A small network was shown many inputs. Here are its activations along a few directions, one row for each input.
In each table, some parts of the input vary, and every possible input appears once, in random order.
Descriptions start from the smaller parts, as in this example, which fits no table here: one of 6 places along a line, together with either a single point or one of 11 places around a ring or (one of 2 separate values, together with one of 8 places around a ring).
Shared parts are said once, and a part with two or three values counts as separate values.

Other details of the inputs shift rows strongly along three fixed directions, in all tables alike. That doesn't count.

Rows:
row 1: 283, -77, 48, 20, -93, 28, 122, -108, -332, -15, -382, -273
row 2: 69, 326, 400, -24, 410, 277, -446, 338, 78, 310, -255, -236
row 3: -314, -204, 145, -61, -394, 254, -254, 189, -131, -176, -167, 624
row 4: -95, 39, 427, -90, -109, 30, -208, 36, -212, 342, -264, 204
row 5: 176, -39, 4, 136, -196, -175, 144, -243, -46, -146, -86, 169
row 6: -72, -123, -267, -31, -103, -41, 156, 117, 116, -257, 178, 106
row 7: 123, 23, 217, 137, -256, -111, 209, -300, -243, 115, -161, -149
row 8: 18, 364, 107, -94, 187, -39, -258, 214, 195, 309, 65, 101
row 9: 26, -73, -14, 55, -202, -296, 228, -26, -71, -82, -63, 119
row 10: 156, -103, -266, 143, 217, -45, 203, -110, 51, -120, 271, -261
row 11: -3, 13, -157, 65, 121, 33, 173, -182, 133, -7, 99, -392
row 12: 35, -109, 286, 86, -147, -190, 141, -314, -310, 111, -165, -260
row 13: 21, -185, -210, 129, -22, 19, 175, -70, 2, -183, 77, 21
row 14: 21, -253, 193, 134, -108, 203, 71, -284, -298, 40, -81, -151
row 15: -115, 66, -140, 26, 173, 104, -126, 113, 254, -62, 110, 66
row 16: 13, 85, -221, -104, 125, -360, -65, 202, 164, -57, 170, 178
row 17: -188, 217, 280, -153, 327, 395, -408, 136, 143, 475, 0, -217
row 18: -10, 117, -272, 94, 345, 28, 72, -38, 264, -73, 155, -191
row 19: -132, -240, 283, -80, -338, 201, -28, -57, -346, -55, -54, 114
row 20: 86, -50, -432, -14, 165, -70, 190, 21, 179, -105, 245, -117
row 21: 211, -8, 217, 35, -161, -41, 114, -431, -226, 180, -202, -154
row 22: 80, -116, 256, 189, -34, -164, 82, -339, -298, 124, -189, -186
row 23: -366, -170, -50, -199, -483, 114, -175, 374, 19, -350, -17, 719
row 24: 199, 122, -284, 192, 32, -313, 206, -17, 160, -136, 130, 104
row 25: -160, -49, -266, -165, -125, 44, -105, 196, 132, -203, 74, 382
row 26: -163, 92, 136, -252, 163, 233, -396, 342, 80, 169, 171, 179
row 27: 52, -259, 161, 1, -163, 198, 101, -330, -381, 126, -100, -214
row 28: 17, -46, -60, -76, -452, -247, 83, 43, 16, -349, -17, 525
row 29: -1, 138, -22, 76, 197, -216, -55, 202, 212, 68, 50, 177
row 30: 223, 112, -324, -18, 111, -210, 134, 308, 172, -297, -18, -146
row 31: -215, 239, 256, -183, 290, 365, -373, 88, 87, 352, -47, -102
row 32: 26, 29, -211, -17, 233, -13, 98, 78, 230, -31, 325, -287
row 33: -1, 123, -219, 46, 290, 4, 195, -146, 208, -16, 150, -451
Each input here is: one of 3 separate values, together with either a single point or one of 4 places along a line or one of 6 places along a line.
Changing only the choice among 3 separate values turns row 10 into row 19. The same change can be made to row 18. Which row results? -> row 33
Which other rows does row 7 become when the place on the line of 4 takes its other values? List them by row number. -> row 9, row 12, row 28
Which other rows agree with row 31 in the choice among 3 separate values? List them by row number. -> row 1, row 4, row 8, row 16, row 17, row 20, row 21, row 25, row 26, row 27

Rows:
row 34: 52, -208, -166, 24, -211, -169, 299, -324, -186, -63, 36, -34
row 35: -89, -55, -23, -4, 63, 304, 18, -92, 20, -3, 7, -263
row 36: -39, -94, -500, -27, 168, -4, 68, 276, 285, -355, 343, 50
row 37: 16, 241, -241, -38, 294, -119, -144, 237, 422, 29, 311, 193
row 38: -71, -164, -150, -7, -314, -181, 248, -154, -74, -191, 39, 161
row 39: 163, 159, 527, 256, 458, 188, -11, -488, -109, 640, -42, -856
row 40: 41, -81, 20, -68, -410, -85, 75, 62, -191, -247, -212, 275
row 41: -52, -141, 119, 24, -92, -68, 85, -161, -172, 79, 39, -80
row 42: 110, -188, -103, 157, -168, -207, 211, -87, -182, -214, -149, 78
row 43: 59, -4, 125, 161, -94, 2, 167, -336, -76, 77, -52, -139
row 44: 52, -310, -282, 44, -155, 143, 264, -256, -198, -223, -10, -122
row 45: -190, 95, 582, -235, -174, 217, -542, 451, -167, 151, -251, 433
row 46: -276, 127, 536, -120, -194, 250, -453, 230, -111, 174, -372, 416
row 47: 184, 390, -154, -115, 513, -88, -162, 315, 389, 196, 190, -265
row 48: 39, 232, -292, -52, 317, -183, -123, 328, 351, -48, 123, 153
Changing only one part turns row 36 into row 44. The same change can be made to row 42. Which row results? -> row 48
What is each input in this table made of? -> one of 3 separate values, together with either a single point or one of 4 places along a line
Which other rows does row 38 become when the choice among 3 separate values takes its other values? List them by row number. -> row 34, row 41
